Each row below holds a small network's activations on one input, seen along a few directions.
Each table varies a few parts of the input and shows all the possible inputs, shuffled.
Descriptions start from the smaller parts, as in this example, which fits no table here: one of 5 places around a ring, together with either a single point or one of 9 places along a line or (one of 3 separate values, together with one of 4 places along a line).
Shared parts are said once, and a part with two or three values counts as separate values.
(in the rows, 128 means zero)

Other details of the inputs shift rows strongly along two fixed directions, in all tables alike. That doesn't count.
These rows show it; all are for the same input, with only those details redrawn:
[136 128 129  89 114 113 107 143  94  99 143  77 105]
[ 89 108 158  78 107 100 143 123  90 133 132  72 115]
[117 125 135 104 113 120 136 131 104 131 139  95 117]
[ 42 109 164 139 105 133 243  91 127 238 124 147 153]
[160 161  85 177 121 178 166 142 141 163 156 173 136]
[214 167  71 134 126 155  72 173 113  66 167 114 102]
[ 88 133 128 170 112 161 226 108 144 225 138 177 155]
[162 144 107 116 119 136 106 151 106  99 153 100 109]

Rows:
row 1: [ 81 117 192  64 111  76 112 102 119 137  86 100 154]
row 2: [137 141 157 109 122 120 113 137 142 119  93 135 163]
row 3: [174 143 116 171 130 170 142 149 170 133 119 200 178]
row 4: [215 138  94 161 165 146  58 161 150  43 108 146 133]
row 5: [ 69  87 170  98 140  79 123 116  87 117 112  51  90]
row 6: [ 49 102 127 188 139 163 209  92 166 232 131 182 118]
row 7: [159 151  95 153 119 142 123 116 173 142 148 212 155]
row 8: [172 163 107 199 160 166 129 129 178 139  88 195 163]
row 9: [198 148  79 142 152 122  39 127 156  51 143 152 108]
row 10: [110 150  95 191 115 195 218 117 166 225 153 217 148]
row 11: [207 165  53 129 123 174  57 173 130  67 179 138  88]
row 12: [ 54  54 187  83 139  65 129  93 122 109  88  94 139]
row 13: [132 124 138 130 154  98 112 133  94 100 124  71  99]
row 14: [ 97  77 176  47 115  67  92 128 108  73 112  86 142]
row 15: [136 137 119 122 115 135 135 138 111 129 146 113 119]
row 16: [ 85  97 141 118 144 109 116 121 110 123 128  83  84]
row 17: [162 151 125 138 154 120  63 118 143  92  94 136 130]
row 18: [ 85 108 178  77 112  84 160 115  84 144 124  62 123]
- Describe the family of inputs behind these rows. => one of 2 separate values, together with either one of 4 places along a line or one of 5 places around a ring
- A walk changes only the place on the line of 4. It starts at row 6 and steps to row 16. List the rest of the walk in order. => row 5, row 13
- A walk changes only the place on the line of 4. It starts at row 18 and steps to row 15. List the rest of the walk in order. => row 10, row 11
- Change only the place on the ring of 5 in row 17. List by row number the other rows that result. => row 4, row 8, row 9, row 12

Rows:
row 19: [113 124 124 132 124 127 145 124 117 144 132 116 121]
row 20: [ 94 127 141 126 118 127 159 100 147 171 114 159 157]
row 21: [100 122 131 145 125 126 165 118 130 171 141 139 131]
row 22: [109 119 141 113 121 109 141 126 112 138 141 110 123]
row 23: [118 109 160  95 139  89  97 130 109  92 109  77 114]
row 24: [106 129 130 141 123 142 176 115 118 163 129 130 134]
row 25: [ 75 105 156 133 122 131 180 110 146 183 108 155 160]
row 26: [107 124 128 133 126 133 153 118 114 148 128 113 123]
row 27: [143 135 106 132 129 143 104 138 122 114 141 117 103]
row 28: [121 134 134 157 136 130 151 113 145 159 111 154 141]
row 29: [104  95 165  80 125  93 108 127 106 103 111  83 128]
row 30: [130 119 159  80 129  79  74 130 100  73 109  67 114]
row 31: [107 111 174  72 123  79  92 122  99  98 102  72 123]
row 32: [123 144 114 167 116 165 184 127 157 188 143 182 145]
row 33: [199 156  93 122 132 135  60 144 131  67 139 129 125]
row 34: [ 86 120 133 144 125 149 171 108 129 179 124 137 124]
row 35: [105 119 141 126 128 111 147  99 137 147 115 135 137]
row 36: [135 114 143  57 122  82  69 146  72  53 134  33  89]
row 37: [202 170  57 183 139 179  89 159 153 109 170 171 109]
row 38: [109 127 145 134 128 133 144 126 143 156 110 145 151]
row 39: [158 137 101 143 127 151 112 141 147 111 132 161 141]
row 40: [115 130 126 132 133 126 136 106 144 142 120 151 131]
row 41: [101 119 148 104 111 113 143 128 122 144 138 116 124]
row 42: [ 95 101 153 111 136 111 133 119 128 127 113 116 124]
row 43: [174 152 100 157 150 151  93 149 147  98 130 149 120]
row 44: [174 137 102 154 140 146 108 146 142 101 134 147 134]
row 45: [124 117 146  78 118  97 104 138  94  97 138  75 107]
row 46: [227 181  51 182 139 178  92 170 141  91 174 166 119]
row 47: [180 150 105 154 143 143  97 150 140  96 131 140 132]
row 48: [181 150  84 140 136 150  71 155 127  86 158 123  96]
row 49: [115 118 131 145 125 141 161 115 143 154 122 166 154]
row 50: [ 90  97 157 108 123 103 144 110 121 127 114 115 137]
row 51: [100  98 149  94 131 100 115 119 117 105 116 106 116]
row 52: [ 98 123 142 134 117 128 178 118 130 179 139 146 140]
row 53: [197 150 105 126 141 135  56 163 125  62 132 115 122]
row 54: [106 101 153 111 135 102 127 123 121 114 114 102 125]
row 55: [131 131 117 130 129 124 122 135 117 124 144 113 116]
row 56: [139 132 104 180 135 156 161 121 160 154 130 187 148]
row 57: [130 139 116 150 120 152 169 127 133 166 137 154 136]
row 58: [213 181  60 175 129 195 110 165 149 105 157 168 122]
row 59: [ 87 121 146 125 110 135 183 117 132 177 125 137 135]
row 60: [132 112 153  57 125  71  62 122  95  55 118  55 109]
row 61: [101 125 138 134 119 144 185 115 123 177 125 136 138]
row 62: [111 134 145 129 123 125 136 120 139 153 108 145 148]
row 63: [ 93 123 152 134 135 119 151 106 138 161 104 143 133]
- Describe the family of inputs behind these rows. => one of 5 places along a line, together with either one of 4 places along a line or one of 5 places around a ring
- The inputs of row 22 and row 52 match in every part but the place on the line of 5. If row 47 is changed in the same way as row 22 into row 52, which row does it become? => row 53
- The inputs of row 25 and row 42 match in every part but the place on the line of 5. If row 32 is changed in the same way as row 25 into row 42, which row does it become? => row 48
- Change only the place on the line of 5 in row 34. List by row number the other rows that result. => row 24, row 26, row 58, row 61
- Change only the place on the line of 4 in row 19. List by row number the other rows that result. => row 21, row 26, row 55

Rows:
row 64: [184 152  97 107 110 158  96 180 137  97 144 146 130]
row 65: [ 57 107 182 100 111 105 204 106  89 182 110  88 141]
row 66: [ 70 119 172  64  91  86 162  92 120 161 127 112 152]
row 67: [174 138  87 212 155 171 167 136 152 140 140 180 150]
row 68: [173 159 118 110 115 109 110 140  96  98 155  93 119]
row 69: [192 134 121  71 118 134  52 186  92  38 138  57  98]
row 70: [158 114 129 110 142  72  90 129  96  64 142  78 112]
row 71: [ 46 103 191  99 138  81 160 100  93 162  73  68 127]
row 72: [185 139  74 192 136 183 121 164 176 109 145 216 155]
row 73: [ 84 136  92 177 105 184 203 108 145 231 165 188 128]
row 74: [131 133 116 100 137 115  50 130 118  75 128  79  53]
row 75: [106 137 151 116 124 109 120  89 141 157 106 156 148]
row 76: [159 150 126 127 134 149  68 153 144  93 115 142 126]
row 77: [175 140 130  99 144 129  27 169 112  36 108  59 100]
row 78: [ 55  67 171 142 130 134 218 103 144 188 100 145 163]
row 79: [ 41  62 194  58 106  49 153  71 112 133 106  99 147]
row 80: [142 132  57 203 156 177 152 128 172 158 177 207 112]
row 81: [171 182  95 217 151 160 150 120 165 183 126 191 147]
- The inputs of row 78 and row 69 match in every part but one. If row 70 is changed in the same way as row 78 into row 69, which row does it become? => row 68
- Describe the family of inputs behind these rows. => one of 3 separate values, together with either a single point or one of 5 places around a ring
- List by row number the other rows that have the choice among 3 separate values in common with row 75. => row 71, row 74, row 76, row 77, row 81
- Change only the choice among 3 separate values in row 72. List by row number the other rows that result. => row 64, row 76

Rows:
row 82: [ 57 117 184 126 114 114 226 107  89 210 112  83 137]
row 83: [155 135 100 154 153 135  85 125 145  99 128 142 109]
row 84: [105 110 147 129 115 131 173 119 152 161 117 169 175]
row 85: [176 161  75 190 157 160  91 127 164 121 136 182 117]
row 86: [151 125  84 204 157 170 138 127 173 135 136 188 131]
row 87: [175 149 105 139 124 150 115 145 153 109 135 173 159]
row 88: [ 91 114 153  39 102  78  90 125  80 100 141  43  84]
row 89: [ 17  74 175 144 138 108 215  75 146 208  97 153 142]
row 90: [152 143 129 117 117 127 112 129 145 119 121 157 154]
row 91: [108 116 109 150 113 155 183 132 132 170 162 159 129]
row 92: [184 157  64 159 122 177 120 158 135 117 179 159 111]
row 93: [ 76 123 173 107 106 109 168  89 146 188 103 159 168]
row 94: [124 106 175  85 158  72  68 144  74  55  90  11  86]
row 95: [236 181 101 144 137 154  70 180 116  59 117 112 145]
row 96: [113 110 147  34 107  78  67 138  71  67 147  28  73]
- The inputs of row 92 and row 87 match in every part but one. If row 96 is changed in the same way as row 92 into row 87, which row does it become? => row 90
- Describe the family of inputs behind these rows. => one of 3 separate values, together with either a single point or one of 4 places along a line
- Change only the place on the line of 4 in row 86. List by row number the other rows that result. => row 83, row 85, row 89
- Change only the choice among 3 separate values in row 88. List by row number the other rows that result. => row 85, row 93
